A small network was shown many inputs. Here are its activations along a few directions, one row for each input.
Each table varies a few parts of the input and shows all the possible inputs, shuffled.
A made-up example of a description, with smaller parts first: one of 8 places around a ring, together with either a single point or one of 9 places along a line or (one of 3 separate values, together with one of 6 places along a line).
Shared parts are said once, and a part with two or three values counts as separate values.
(in the rows, 128 means zero)

Other details of the inputs shift rows strongly along two fixed directions, in all tables alike. That doesn't count.
To show where, the next rows are all for the same input, with only those details redrawn:
149, 133, 137, 126, 124, 124, 134, 119, 154, 104, 137
149, 133, 137, 126, 123, 124, 134, 120, 154, 104, 137
105, 138, 219, 142, 202, 164, 151, 171, 79, 178, 186
106, 138, 218, 142, 202, 164, 151, 171, 80, 178, 186
132, 57, 106, 157, 136, 85, 76, 153, 113, 198, 75
132, 57, 107, 157, 136, 85, 76, 153, 113, 198, 75
149, 133, 137, 126, 123, 124, 134, 119, 155, 104, 137

Rows:
x1: 114, 129, 100, 102, 99, 141, 135, 111, 143, 112, 132
x2: 143, 155, 127, 139, 133, 125, 126, 123, 127, 102, 143
x3: 137, 168, 127, 131, 116, 122, 123, 118, 135, 95, 129
x4: 123, 138, 104, 102, 107, 135, 143, 109, 128, 113, 115
x5: 158, 140, 137, 125, 129, 137, 136, 124, 142, 109, 127
x6: 131, 60, 90, 161, 128, 75, 68, 153, 113, 191, 73
x7: 149, 133, 137, 126, 123, 124, 134, 119, 155, 104, 137
x8: 150, 147, 131, 131, 127, 128, 129, 120, 135, 94, 141
x9: 124, 85, 89, 166, 128, 79, 63, 151, 94, 188, 65
x10: 92, 64, 84, 129, 128, 103, 92, 147, 101, 205, 64
x11: 119, 132, 99, 102, 94, 132, 141, 110, 139, 116, 128
x12: 117, 137, 106, 101, 115, 141, 141, 109, 132, 111, 114
x13: 138, 150, 124, 136, 126, 115, 129, 125, 144, 104, 145
x14: 134, 158, 123, 131, 115, 113, 127, 123, 148, 98, 136
x15: 109, 143, 224, 145, 211, 174, 150, 173, 60, 179, 185
x16: 77, 138, 173, 118, 181, 183, 147, 154, 68, 174, 163
x17: 117, 133, 104, 100, 103, 129, 146, 113, 140, 116, 119
x18: 131, 164, 127, 129, 113, 115, 127, 122, 148, 100, 134
x19: 154, 136, 134, 122, 122, 128, 138, 123, 160, 109, 130
x20: 131, 133, 129, 145, 112, 142, 149, 110, 131, 88, 133
x21: 125, 127, 128, 144, 107, 133, 152, 113, 147, 92, 136
x22: 109, 130, 102, 101, 108, 143, 136, 111, 146, 111, 124
x23: 120, 135, 99, 104, 101, 147, 132, 104, 132, 108, 128
x24: 124, 138, 102, 105, 100, 139, 140, 107, 126, 113, 127
What is each input in this table made of?
Answer: one of 2 separate values, together with either a single point or one of 5 places around a ring or one of 6 places along a line
Changing only the choice among 2 separate values turns x13 into x2. The same change can be made to x10. Which row results?
Answer: x12
Which other rows does x19 become when the place on the line of 6 takes its other values? List them by row number.
Answer: x6, x7, x13, x14, x18
Which other rows does x1 become when the place on the ring of 5 takes its other values? List them by row number.
Answer: x10, x11, x17, x22

Rows:
x25: 138, 157, 118, 124, 127, 132, 116, 122, 124, 110, 132
x26: 123, 147, 121, 143, 118, 127, 123, 123, 124, 101, 138
x27: 144, 124, 124, 108, 123, 144, 131, 114, 132, 117, 139
x28: 131, 130, 252, 180, 232, 143, 134, 196, 75, 195, 188
x29: 131, 80, 82, 143, 128, 90, 77, 144, 96, 189, 61
x30: 120, 128, 128, 109, 124, 132, 142, 124, 152, 119, 132
x31: 130, 118, 123, 132, 115, 140, 140, 115, 134, 111, 145
x32: 121, 155, 122, 123, 122, 118, 119, 125, 139, 116, 142
x33: 125, 141, 124, 138, 117, 126, 140, 121, 124, 105, 131
x34: 122, 140, 131, 112, 117, 127, 141, 125, 148, 122, 128
x35: 123, 149, 124, 116, 122, 117, 136, 125, 140, 118, 135
x36: 128, 124, 124, 109, 118, 131, 136, 123, 149, 122, 148
x37: 129, 72, 91, 138, 123, 100, 83, 142, 103, 192, 55
x38: 122, 122, 127, 131, 120, 140, 147, 115, 138, 107, 129
x39: 124, 134, 130, 134, 113, 136, 146, 118, 132, 110, 124
x40: 136, 129, 128, 108, 129, 144, 138, 115, 135, 114, 122
What is each input in this table made of?
Answer: either a single point or (one of 3 separate values, together with one of 5 places along a line)

Rows:
x41: 147, 45, 52, 144, 87, 65, 71, 130, 143, 178, 30
x42: 131, 148, 128, 129, 124, 120, 137, 129, 129, 119, 133
x43: 139, 123, 131, 121, 124, 138, 136, 123, 138, 121, 141
x44: 128, 132, 135, 135, 124, 128, 145, 123, 131, 113, 127
x45: 96, 100, 173, 151, 200, 143, 109, 187, 41, 235, 146
x46: 78, 92, 186, 164, 201, 143, 114, 191, 61, 233, 141
x47: 126, 147, 126, 130, 132, 124, 125, 129, 136, 115, 136
x48: 124, 139, 134, 126, 129, 122, 125, 127, 144, 118, 139
x49: 139, 146, 129, 118, 128, 125, 136, 127, 129, 122, 129
x50: 138, 143, 134, 124, 124, 134, 135, 123, 125, 118, 122
x51: 131, 125, 130, 133, 120, 133, 137, 125, 137, 118, 144
x52: 140, 136, 128, 126, 124, 140, 127, 120, 122, 115, 134
x53: 129, 132, 136, 131, 120, 127, 145, 128, 140, 121, 132
x54: 137, 138, 137, 114, 125, 123, 137, 126, 137, 125, 132
x55: 133, 129, 135, 121, 132, 137, 132, 127, 147, 119, 132
x56: 131, 138, 127, 137, 120, 135, 128, 121, 122, 112, 138
x57: 132, 137, 135, 115, 133, 127, 125, 126, 144, 121, 136
x58: 138, 123, 129, 125, 128, 139, 136, 118, 128, 113, 135
x59: 94, 136, 110, 104, 111, 146, 145, 120, 121, 120, 131
x60: 139, 58, 53, 148, 84, 52, 67, 129, 142, 172, 40
x61: 132, 129, 134, 124, 137, 137, 132, 121, 138, 111, 127
x62: 102, 137, 109, 94, 117, 153, 145, 112, 124, 130, 127
x63: 130, 125, 129, 136, 124, 134, 137, 119, 128, 111, 139
x64: 123, 130, 133, 135, 132, 132, 133, 122, 138, 109, 130
x65: 132, 141, 122, 131, 124, 126, 129, 126, 126, 116, 145
x66: 125, 144, 132, 136, 128, 133, 124, 124, 132, 110, 129
x67: 137, 130, 136, 123, 129, 133, 144, 121, 131, 116, 123
x68: 133, 142, 133, 125, 132, 138, 123, 123, 132, 113, 125
x69: 130, 133, 130, 127, 120, 123, 129, 124, 134, 119, 148
x70: 139, 131, 131, 116, 125, 129, 128, 123, 135, 122, 145
x71: 130, 145, 133, 135, 120, 128, 136, 124, 125, 115, 126
x72: 134, 145, 127, 119, 136, 129, 124, 127, 136, 118, 132
What is each input in this table made of?
Answer: one of 2 separate values, together with either a single point or (one of 3 separate values, together with one of 5 places around a ring)
Changing only the choice among 2 separate values turns x64 into x61. The same change can be made to x71. Which row results?
Answer: x50
Which other rows does x52 become when the place on the ring of 5 takes its other values? List them by row number.
Answer: x43, x45, x58, x70
Which other rows does x56 become when the choice among 3 separate values takes its other values? List them by row number.
Answer: x66, x71

Rows:
x73: 124, 132, 113, 108, 110, 165, 151, 108, 120, 96, 143
x74: 141, 151, 134, 146, 115, 122, 133, 117, 131, 100, 141
x75: 144, 155, 138, 154, 135, 128, 128, 118, 128, 93, 130
x76: 106, 47, 61, 126, 111, 80, 77, 143, 107, 219, 29
x77: 128, 141, 108, 88, 116, 156, 135, 102, 127, 112, 134
x78: 170, 126, 154, 117, 137, 128, 140, 128, 169, 110, 144
x79: 125, 140, 120, 137, 116, 120, 135, 118, 144, 97, 152
x80: 151, 167, 134, 130, 136, 122, 119, 122, 135, 98, 126
x81: 166, 111, 158, 138, 129, 129, 145, 122, 164, 98, 142
x82: 119, 148, 120, 103, 111, 134, 134, 119, 155, 110, 134
x83: 128, 152, 122, 115, 124, 116, 128, 124, 147, 109, 151
x84: 112, 136, 120, 127, 106, 136, 141, 113, 150, 101, 136
x85: 78, 151, 249, 154, 240, 170, 139, 216, 13, 244, 198
x86: 100, 35, 61, 150, 105, 85, 87, 143, 101, 206, 33
What is each input in this table made of?
Answer: one of 2 separate values, together with either a single point or one of 6 places along a line
Which other rows agree with x73 in the choice among 2 separate values? List them by row number.
Answer: x74, x75, x79, x81, x84, x86
Which other rows does x78 become when the choice among 2 separate values takes its other values? List them by row number.
Answer: x81
